A small network was shown many inputs. Here are its activations along a few directions, one row for each input.
In each table, some parts of the input vary, and every possible input appears once, in random order.
A made-up example of a description, with smaller parts first: one of 6 places along a line, together with either a single point or one of 9 places along a line or (one of 3 separate values, together with one of 8 places around a ring).
Shared parts are said once, and a part with two or three values counts as separate values.
In the rows, zero is written as 128.

Other details of the inputs shift rows strongly along two fixed directions, in all tables alike. That doesn't count.

A family of inputs:
row 1: [113 151 112 145 120  95 132  98 145 112 141 127]
row 2: [118 123  89 149 150 114  96 104 113 124 103 129]
row 3: [111 133 163 115  89 166 119 142 141 113 126 123]
row 4: [113 117  99 138 115 103 120  85 116 104 106 128]
row 5: [108 131 122 147 102 106 132  99 118 122 122 177]
row 6: [108 102 156 121 132 179  94 126 115 132 111 114]
row 7: [110 123  86 134 140 107 104 103 111 127 104 128]
row 8: [150 122 172 112  91 134 129 130 138 147 146  98]
row 9: [111 158  99 141 144  99 115 115 140 135 139 128]
row 10: [133 126 120 130 111  69 144 120 148 112 120 133]
row 11: [101 132 105 143 114 119 125 103 141  99 115 161]
row 12: [123 123 125 165 145 100 137 119 153 159 130 149]
row 13: [128 149 155 121 137 162  91 143 135 139 146  96]
row 14: [109 140 111 141 112  87 133 109 139 103 124 125]
row 15: [108 145  98 137 138  91 117 127 134 126 121 125]
row 16: [125 118 115 131 110 100 134 113 152 108 109 170]
row 17: [122 137 111 149 139  94 107 112 104 138 125 149]
row 18: [126 129 147 110 134 162  83 144 120 123 127  99]
row 19: [146 154  83 136 150 184 235 144  99  91 162 149]
row 20: [104 117 100 147 110 126 121  90 127 107  99 159]
row 21: [124 141 150 120 119 157 102 139 126 160 147  90]
row 22: [118 136 163 132  88 175 121 127 140 140 142 120]
row 23: [134 144 109 130 144  80 124 125 150 145 134 136]
row 24: [ 94 133 115 158 149 108 125 125 144 123 119 142]
row 25: [138 130 175 108  94 155 127 140 159 132 137 135]
row 26: [132 124 101 119 142  80 117 125 135 130 115 139]
row 27: [174  92 135  92 165 227 208 177  68 117 133 116]
row 28: [126 128 160  99 112 143  98 138  95 149 135 116]
row 29: [143 136 109 159 145  90 121 123 142 160 133 132]
row 30: [128 124 173 102  88 140 115 121  99 126 139 116]
row 31: [125 139 153 116 129 153  94 156 127 129 130  94]
row 32: [162 133  97 135 187 162 232 161 106 118 158 147]
row 33: [167 130  90 120 140 159 248 166 102  91 140 157]
row 34: [122 123 157  99 100 152 109 124 123 103 132  99]
row 35: [142 125  97 139 176 166 219 147  60 116 151 156]
row 36: [145 110 166  88  98 132 118 135 133 113 127 107]
row 37: [136 104 109 126 114  85 130  95 126 114 102 137]
row 38: [112 127 167 142 130 173 111 135 136 157 145 107]
row 39: [109 136 169 128 139 171 107 139 143 139 145 112]
row 40: [132 141 152 135 128 164  96 141 126 157 146  91]
row 41: [136 136 107 144 135  81 127 121 142 164 134 130]
row 42: [115 143 111 158 111  97 135  94 138 130 140 121]
row 43: [129 131 121 156 104 101 146 110 158 143 128 162]
row 44: [151 102 150 103 130 150  90 141 114 142 107 106]
row 45: [ 95 124 110 152 154 116 114 113 138 116 118 147]
row 46: [145 102 147  88 121 143  97 139 113 146 109 104]
row 47: [130 133 107 126 137  72 126 137 144 137 117 133]
row 48: [158 123  95 131 179 153 232 173 100 109 141 144]
row 49: [130 103 170 106 134 154 110 150 139 132 121 125]
row 50: [139 124 104 134 151  87 109 126 137 126 113 140]
row 51: [152 136 164 110 135 142 100 152 143 149 142 105]
row 52: [137 132 109 141 147  79 119 139 143 133 116 134]
row 53: [148 130 175  99 101 132 125 134 147 129 146 103]
row 54: [107 138  92 130 143  99 107 116 127 119 119 131]
row 55: [138  96 162 101  88 163 115 127 129 124 103 136]
Each input here is: one of 5 places around a ring, together with either a single point or (one of 2 separate values, together with one of 5 places along a line).
Question: The inputs of row 7 and row 4 match in every part but the place on the ring of 5. If row 15 is changed in the same way as row 7 into row 4, which row does it become?
Answer: row 14
Question: The inputs of row 40 and row 22 match in every part but the place on the ring of 5. If row 29 is changed in the same way as row 40 into row 22, which row does it become?
Answer: row 43
Question: List by row number the other rows that have the place on the ring of 5 in common with row 48.
Answer: row 6, row 12, row 24, row 27, row 32, row 35, row 38, row 39, row 45, row 49
Question: Which other rows does row 16 become when the choice among 2 separate values takes its other values? List them by row number.
Answer: row 11

A family of inputs:
row 56: [132 131  86 144 104  43 157 100 168 100 109 149]
row 57: [127 147 123 171 136  73  94 109 156 179 133 131]
row 58: [104 151  87 180 176  74 129 122 165 137 129 152]
row 59: [110 131 196 110  55 130  84 109 153 140 145 116]
row 60: [166 135  93 146 123 139 245 126 101 114 147 155]
row 61: [ 82 113 100 158 103 103  87  66 128  88  87 156]
row 62: [209 135 147  58 160 226 202 218  86 126 179  48]
row 63: [133 132  53 147 198 171 175 130  61  99 131 117]
row 64: [141 155 108 139 160 137 174 147 101 147 170 101]
row 65: [197 111 158  59 178 234 186 209  48 131 157  72]
row 66: [130 154 194  97 126 176  80 176 139 153 157  86]
row 67: [126 138  84 179 173  74 131 116 161 159 134 162]
row 68: [136 110 147  99 148 171  96 168  91 144 120  94]
row 69: [114 120  99 173 116  71 162  93 169 122 117 188]
row 70: [ 96 135 229  99  48 139  42 130 181 133 126 117]
row 71: [102 133  54 160 174  84  96  93 114 136  99 146]
row 72: [137 116  61 120 141 165 208 116  68  81 114 157]
row 73: [ 99  87 215  84  53 145  23 122 144 134  88 114]
row 74: [ 98 135 100 165 123  77 159  94 172 102 118 181]
row 75: [123  92 225  73  62 127  31 116 152 136 100 120]
Question: What do these inputs look like to the network?
Answer: one of 2 separate values, together with either a single point or one of 4 places along a line or one of 5 places around a ring
Question: The inputs of row 75 and row 65 match in every part but the choice among 2 separate values. If row 59 is changed in the same way as row 75 into row 65, which row does it become?
Answer: row 64
Question: Which other rows does row 59 become when the place on the ring of 5 takes its other values? List them by row number.
Answer: row 60, row 69, row 70, row 74
